bim: [ 27 -27 -62  29]
nekon: [-59 -67 -41  94]
lis: [ 86  66 112 -83]
Sevi: [-64  61 -63  41]
Table of tags by key:
[111] -> K_871
[112] -> K_933
[-59] -> K_677
[87] -> K_263
[86] -> K_219
key lis 1:  => K_219
count nekon: [94] => 1

Dufuv: [-76  57 -75 -76 -81 -74]
tuden: [ 63  71  78  69 -54  72]
sut: [ 75 -87  17  69  88  63]
Naba: [ 84 -86  64  80  89  78]
Nogi: [ 67  57  78  72 -27  73]
Nit: [70 49 76 70  8 72]
present: [70  7] => no
gone Naba: [78 64 89 84 80] => [-86]

lino: [ 10 -23  -1   0   0   0   1  73  69  64  19  28  18  65  27  20  18  36
  20   4  51  18  23  12  59  15  10  46  24  11  36  18  18  37  31  43
  10 -24  54  20  19  32  22  37  14  28  44]
duziz: [ 5 17 21 28 -1  0 20 35 41 35 22 25 31 37 37 21 30 51 12  9 30 32 35 26
 12 38 15 17 41 52 23 34 12 33 13 47 46 13 22 15  7 30 19 16 40 18  6]
Gopus: [ 10 -23  -1   0   0   0   1  73  69  64  19  28  18  65  27  18  18  36
  20   4  51  18  23  12  59  15  10  46  24  11  36  18  16  12  34  75
  31  11  12  16  51  20   8  11   7  22  56]
Viled: [-23 -29  -9 -38 -36 110   4  24  13  16  11   9  10  47  78  53  36  21
  26   9  28  28  20  14  18  14  21  11  33  24  34  22  78  19  27  14
  11  10  21  23  10  43  20  32  11  19  17]
mamod: [-18  -4 -22 -29   3  -1 -22  31  41  10  29  10   9  17  33  37  19  24
  39  16  58  42  32  11  11  15  66  40   4  34  40  11  51  15  26  15
  46  13  40  28  46   8  12  24  30   9  28]
tas: [-49 -68  49  20   5 -92  79  31  30  23  51  26  36  24   5  40  50  12
  22  24  24  24  28  52  12  20  32  38  23  11  37  10  42  10  23  37
  29  24  22  31  27  34  13  41  42  39  10]
nek: [-18  -4 -22 -29  17  -1 -22  31  41  28  29  10   9  17  33  37  19  24
  39  16  58  42  32  11  11  15  66  40   4  34  40  11  22  15  26  15
  46  13  40  28  46   8  12  24  30   9  28]
count nek: [17] => 2
chg Gopus: [ 10 -23  -1   0  -1   0   1  73  69  64  19  28  18  65  27  18  18  36
  20   4  51  18  23  12  59  15  10  46  24  11  36  18  16  12  34  75
  31  11  12  16  51  20   8  11   7  22  56] => 5, [0]
gone Viled: [  9 -36 110 -29  28  20  24  10  53  27  21  28  33  21  19  14  10  78
  17  22 -38 -23  11  36  16  14  11  32  11  78  -9  14  10  43  11  24
  34  19  13  21   4  47  26   9  23  20] => [18]
gone tas: [ 42  29  24   5 -68  42  12  50  52  13  11  24  36  34  37  40  10  30
  24  20  27  24  10  24  41  12  51  22  39  23   5  38  37  10  22  79
  23  23  20  31 -92  32  26  49 -49  31] => [28]
gone lino: [ 14   1  20  12  46  54  37  11   0  37   4  10  18  65   0  18  44  19
  51  28  20  10  23  19  18  73  15 -24  27  59   0  10  36  -1  18  24
  36  32  69  43  22  64  18  28  31  20] => [-23]

gira: [17 17 -8 76 38 -7 17]
sipib: [-109   -3  -30   18    3  -17    1]
rilaz: [ 20  17  77  27  38  55 -43]
count gira: [-7] => 1
chg rilaz: [ 20  17  76  27  38  55 -43] => 3, [77]
gone rilaz: [ 77  17 -43  38  20  27] => [55]
gone gira: [17 17 38 17 76 -7] => [-8]
present: [17 77 27 38] => yes
tags:
[3] -> K_649
[18] -> K_917
[27] -> K_690
key sipib 4:  => K_917

tor: [-7 -3  9 -7 53 14  7 69 64 35 15 16  6 -6 45 43 10 43 10 -8 15 30 37 21
  3 57]
dab: [ 29  -7  12  37  74  -4 -30  60  72   2 -19 -26  18  14 109  43 -17  37
  34  31  71 -18  68 -53   5 111]
mos: [-38 -14   8 -15  76  13 -14 107  88  17   4  -3 -17 -20  85  51 -10  59
  -8 -28  20   9  41  -4  -6  86]
rogid: [  2 -22  -4   3  85  -8 -30  83  84  16 -21 -18   0  -6  98  47 -15  51
  15   1  44  -6  62 -34 -11 108]
naveb: [-20   7 -14 -24 -61  -3  17 -57 -67 -13   8  16 -18  -5 -82 -42  12 -30
 -27 -18 -55  -2 -56  32  -6 -91]
Ges: [ -1 -14 -38 -21 -31 -30 -17 -51 -53 -19 -29  -8 -20  -2 -45 -40  -2 -21
 -17  -5 -35 -32 -30 -10 -23 -49]
bek: [-19   6  -9 -19 -65   2  21 -58 -65 -16  11  14 -18  -6 -83 -39   9 -37
 -29 -18 -51   3 -60  30  -2 -93]
mevat: [ 4 -3 10  8 58  8 -4 64 64 23  5  3  9  1 64 41  2 40 17  5 31 14 45 -2
  4 71]
Piv: [ 11  -6   8  16  66   4 -14  65  67  14  -6  -7   7   6  80  41  -4  41
  19  12  43   0  51 -20   3  84]
gone dab: [ 43  37 111 -53  12  71  14 -26  34  18   2 -18  74  72  60 109  -7 -30
  31  37  29 -17  68   5 -19] => [-4]
present: [-18 -21  16] => no

fabe: [ 55  74  74 -55  74  55]
buti: [ 72  18 -21 -75 -16 -74]
popal: [-62 -39  47 -47 -20 -18]
dag: [ 33 -58 -22 -23  19 -74]
vuki: [ 33  -1  -7 -68  65 -25]
bokiv: [ 86  35  48  43 -69   2]
zama: [-34 -37  62 -26  39 -76]
sodu: [-59 -77  24 -78 -48  37]
Keda: [-38  54  38 -11  23 -54]
Kor: [-42 -12 -56 -54 -72  -8]
pimu: [-12 -71 -65 -14  87  54]
rig: [ 34  40 -14 -23  43 -26]
count fabe: [55] => 2
chg buti: [ 72  18 -21 -75 -16 -75] => 6, [-74]
chg rig: [ 34  40 -14 -23  44 -26] => 5, [43]
tags:
[25] -> K_283
[-77] -> K_64
[38] -> K_57
[37] -> K_70
[24] -> K_257
key sodu 3:  => K_257

gok: [-28 -10 -41 -24  -6 -64 -57 -17 -19  -4 -12   2 -56 -39   1 -33 -12   3
 -30 -21 -34  -4 -13]
kasaz: [-15 -20 -47 -26 -21 -90 -65 -21 -25 -15  19  25 -42 -41  -1 -46  19  40
   6 -29 -21 -15   0]
vogon: [-15  25 -47 -26  -9 -90 -65 -21 -25 -15  19  25 -42 -41  -1 -46  19  40
   6  22  42   8  -5]
count kasaz: [-22] => 0
tags:
[-19] -> K_843
[-10] -> K_426
[-21] -> K_820
[-20] -> K_680
[25] -> K_443
key kasaz 2:  => K_680
gone kasaz: [-29 -47 -15 -46  -1  40 -15 -15 -21 -42  19 -21 -20 -25  19   0  25 -41
 -21 -90 -26 -65] => [6]
q: [-15  25 -47 -26  -9 -90 -65 -21 -25 -15  19  25 -42 -41  -1 -46  19  40
   6  22  42   8  -5] => vogon

Geru: [  67 -108   34   67    7   72  -89  -20  101   58    0 -103   28]
tivi: [ 61 -71 -61 -49  87  53 111 -27  84  80 -34  81 -86]
defut: [  31   61  -18   94   62  -86  -41   60 -108 -103  119   42   40]
gone tivi: [ 81  61 111 -27  80 -61 -71  53 -49  87 -86 -34] => [84]
Table of tags by key:
[-89] -> K_932
[80] -> K_899
[-41] -> K_275
[112] -> K_538
[-90] -> K_308
[111] -> K_660
[81] -> K_380
key tivi 7:  => K_660

